A small network was shown many inputs. Here are its activations along a few directions, one row for each input.
In each table, some parts of the input vary, and every possible input appears once, in random order.
A made-up example of a description, with smaller parts first: one of 2 separate values, together with either a single point or one of 9 places along a line or (one of 5 places around a ring, together with one of 6 places along a line).
Shared parts are said once, and a part with two or three values counts as separate values.
(in the rows, 128 means zero)

Other details of the inputs vary at random and push rows far along two fixed directions, the same in every table; ignore that.
To show where, the next rows are all for the same input, with only those details redrawn:
119	138	116	160	77	114	120	152	155	93	125	94
111	126	152	156	162	97	123	127	140	139	131	122
131	134	100	131	70	176	123	130	114	120	144	118
110	126	151	156	161	97	124	128	141	138	130	122
110	126	152	156	161	97	124	128	141	139	130	122
111	126	152	155	162	97	123	127	139	140	131	123
131	134	100	131	69	176	123	130	114	120	144	118

A family of inputs:
row 1: 125	148	106	155	79	104	146	141	164	93	118	100
row 2: 125	132	137	134	163	88	132	146	151	143	119	131
row 3: 134	100	133	116	161	178	124	106	95	144	143	148
row 4: 124	131	140	139	164	90	111	146	137	141	116	127
row 5: 116	123	154	123	164	104	104	132	140	116	111	126
row 6: 132	135	103	126	68	173	122	118	114	118	144	113
row 7: 125	142	116	142	83	123	118	163	168	88	100	99
row 8: 142	121	95	121	71	165	127	137	98	114	144	120
row 9: 131	136	126	92	146	153	133	110	103	166	142	156
row 10: 130	133	127	108	147	165	111	118	97	171	139	152
row 11: 164	114	139	113	126	144	128	109	115	181	147	186
row 12: 131	161	103	140	82	102	132	154	164	101	106	106
row 13: 132	143	130	135	164	81	136	136	146	140	110	133
row 14: 136	114	135	90	156	163	108	118	91	138	133	154
row 15: 113	118	157	151	167	110	137	123	149	126	120	124
row 16: 134	128	134	94	153	166	123	106	99	150	129	152
row 17: 154	122	126	166	37	95	139	152	177	95	128	121
row 18: 124	126	152	124	165	92	123	139	138	119	107	129
row 19: 131	139	131	130	163	74	138	137	139	137	108	135
row 20: 131	133	121	109	142	151	152	85	95	157	143	153
row 21: 134	109	122	108	145	153	151	111	94	162	152	152
row 22: 125	150	114	139	76	110	105	154	157	99	112	93
row 23: 141	126	96	128	73	172	126	134	107	119	145	119
row 24: 128	149	107	149	76	104	144	129	162	94	119	96
row 25: 131	133	97	125	69	175	144	128	126	124	147	123
row 26: 139	128	102	117	68	164	125	129	97	108	146	122
row 27: 119	139	119	149	73	107	121	144	147	84	125	93
row 28: 109	127	151	139	154	87	146	121	146	134	132	125
row 29: 123	134	145	122	160	80	133	142	141	136	121	135
row 30: 137	110	128	101	163	175	108	119	98	152	131	154
row 31: 146	141	116	92	149	145	139	104	89	161	133	163
row 32: 132	134	100	120	68	171	143	117	126	125	148	118
row 33: 147	131	87	117	77	154	152	123	106	118	135	126
row 34: 116	138	148	129	156	89	109	133	134	136	118	127
row 35: 115	122	149	133	168	115	105	137	147	127	110	128
row 36: 135	109	138	106	150	165	141	102	89	139	142	151
row 37: 126	119	127	141	88	118	120	150	145	64	120	98
row 38: 127	115	140	110	150	168	140	93	97	143	140	147
row 39: 117	120	151	136	159	83	148	127	138	132	133	129
row 40: 131	120	111	115	77	182	119	121	111	92	137	118
row 41: 121	106	152	142	168	96	141	132	136	120	118	124
row 42: 132	142	108	143	78	93	149	140	149	84	116	103
row 43: 121	133	151	132	160	106	120	128	152	129	107	120
row 44: 120	111	151	150	168	103	140	130	145	122	117	122
row 45: 118	123	122	154	87	131	118	149	161	75	116	95
row 46: 142	119	125	102	157	172	125	119	101	157	128	153
row 47: 135	130	107	107	85	181	102	130	123	110	122	119
row 48: 122	132	148	127	160	83	111	142	127	131	118	131
row 49: 138	107	128	94	160	166	109	123	91	145	132	155
row 50: 124	126	142	132	163	82	112	149	130	137	117	130
row 51: 125	129	134	149	161	83	151	123	145	134	121	126
row 52: 134	127	108	123	74	183	135	115	123	107	133	113
row 53: 114	112	159	144	167	113	119	114	145	118	124	118
row 54: 126	111	121	146	93	114	121	156	148	70	116	96
row 55: 139	147	118	94	147	149	137	96	96	165	133	159
row 56: 119	118	143	147	162	90	147	132	147	140	131	125
row 57: 132	134	123	103	147	163	131	117	111	173	142	156
row 58: 124	128	139	128	161	80	134	149	144	139	119	133
row 59: 142	115	125	96	155	164	126	121	92	152	128	155
row 60: 110	126	151	156	161	97	124	128	140	139	130	122
row 61: 137	146	98	106	75	165	129	131	129	131	134	124
row 62: 141	148	117	99	147	155	135	94	104	170	135	154
Describe the family of inputs behind these rows.
> one of 2 separate values, together with either a single point or (one of 5 places along a line, together with one of 6 places around a ring)
Changing only the choice among 2 separate values turns row 40 into row 5. The same change can be made to row 25. Which row results?
> row 57
Which other rows does row 12 become when the place on the line of 5 takes its other values? List them by row number.
> row 7, row 10, row 35, row 57
Which other rows does row 10 become when the choice among 2 separate values takes its other values? List them by row number.
> row 60
Start at row 42 and move only the place on the line of 5, one step at a time. The first step leads to row 39. Which rows follow, in order?
> row 26, row 36, row 37

A family of inputs:
row 63: 155	146	69	89	37	236	108	129	70	152	158	143
row 64: 153	129	65	105	34	230	149	106	67	136	178	136
row 65: 119	100	183	135	240	111	142	87	91	219	161	180
row 66: 137	107	169	110	238	101	129	109	88	200	139	190
row 67: 144	125	89	105	82	221	159	83	84	148	158	144
row 68: 121	106	182	128	236	126	151	75	119	203	148	174
row 69: 117	152	129	170	82	62	99	180	204	87	94	85
row 70: 116	157	118	138	125	112	128	131	153	116	104	107
row 71: 117	158	125	148	91	95	115	161	193	93	99	90
row 72: 108	137	150	132	211	88	122	115	115	178	134	142
row 73: 124	98	183	134	234	120	137	81	110	213	154	184
row 74: 117	99	148	137	132	105	99	167	146	57	95	96
row 75: 140	136	133	131	111	82	133	156	179	92	99	113
row 76: 164	137	63	65	42	222	144	108	61	118	147	146
row 77: 135	137	119	125	125	101	145	135	148	98	105	125
row 78: 111	156	122	126	126	104	128	130	138	123	119	106
row 79: 138	128	130	138	108	78	120	163	170	101	105	125
row 80: 98	92	161	174	133	106	110	152	162	67	115	83
row 81: 161	128	78	82	83	195	140	120	66	140	153	153
row 82: 112	137	131	167	104	71	151	130	162	89	123	95
row 83: 100	121	140	148	112	121	78	170	162	57	102	71
Changing only one part turns row 72 into row 64. The same change can be made to row 83. Which row results?
> row 80
Describe the family of inputs behind these rows.
> one of 3 separate values, together with either a single point or one of 6 places around a ring
Which other rows agree with row 74 in the choice among 3 separate values? List them by row number.
> row 66, row 75, row 76, row 77, row 79, row 81
Which other rows does row 78 become when the choice among 3 separate values takes its other values? List them by row number.
> row 76, row 82

A family of inputs:
row 84: 132	103	156	132	162	107	112	147	141	121	113	135
row 85: 111	130	141	136	162	88	125	135	134	111	114	112
row 86: 118	107	145	142	142	139	129	114	116	136	148	130
row 87: 143	110	122	99	128	172	112	126	84	149	144	156
row 88: 103	125	149	168	148	90	123	133	149	124	131	107
row 89: 135	131	87	124	30	150	126	157	132	50	119	87
row 90: 116	131	141	139	139	144	126	105	131	149	139	130
row 91: 130	125	133	118	155	128	107	136	109	151	131	142
row 92: 132	145	127	110	151	131	110	133	126	162	122	144
row 93: 174	142	70	91	37	188	148	128	91	144	151	157
row 94: 124	158	95	143	32	107	122	167	180	40	94	67
row 95: 132	137	127	132	150	67	168	121	140	130	120	132
row 96: 121	105	154	132	167	103	130	131	142	97	106	120
row 97: 137	98	127	119	119	204	130	103	96	137	152	144
row 98: 117	137	137	126	163	156	129	96	116	179	145	144
row 99: 142	134	118	97	125	176	109	119	101	160	136	156
row 100: 112	152	135	129	158	91	130	131	153	122	104	113
row 101: 123	133	140	168	132	64	165	123	160	141	135	127
Describe the family of inputs behind these rows.
> one of 3 separate values, together with either a single point or one of 5 places along a line
Changing only the choice among 3 separate values turns row 97 into row 96. The same change can be made to row 98. Which row results?
> row 100
Which other rows does row 85 become when the choice among 3 separate values takes its other values? List them by row number.
> row 88, row 91
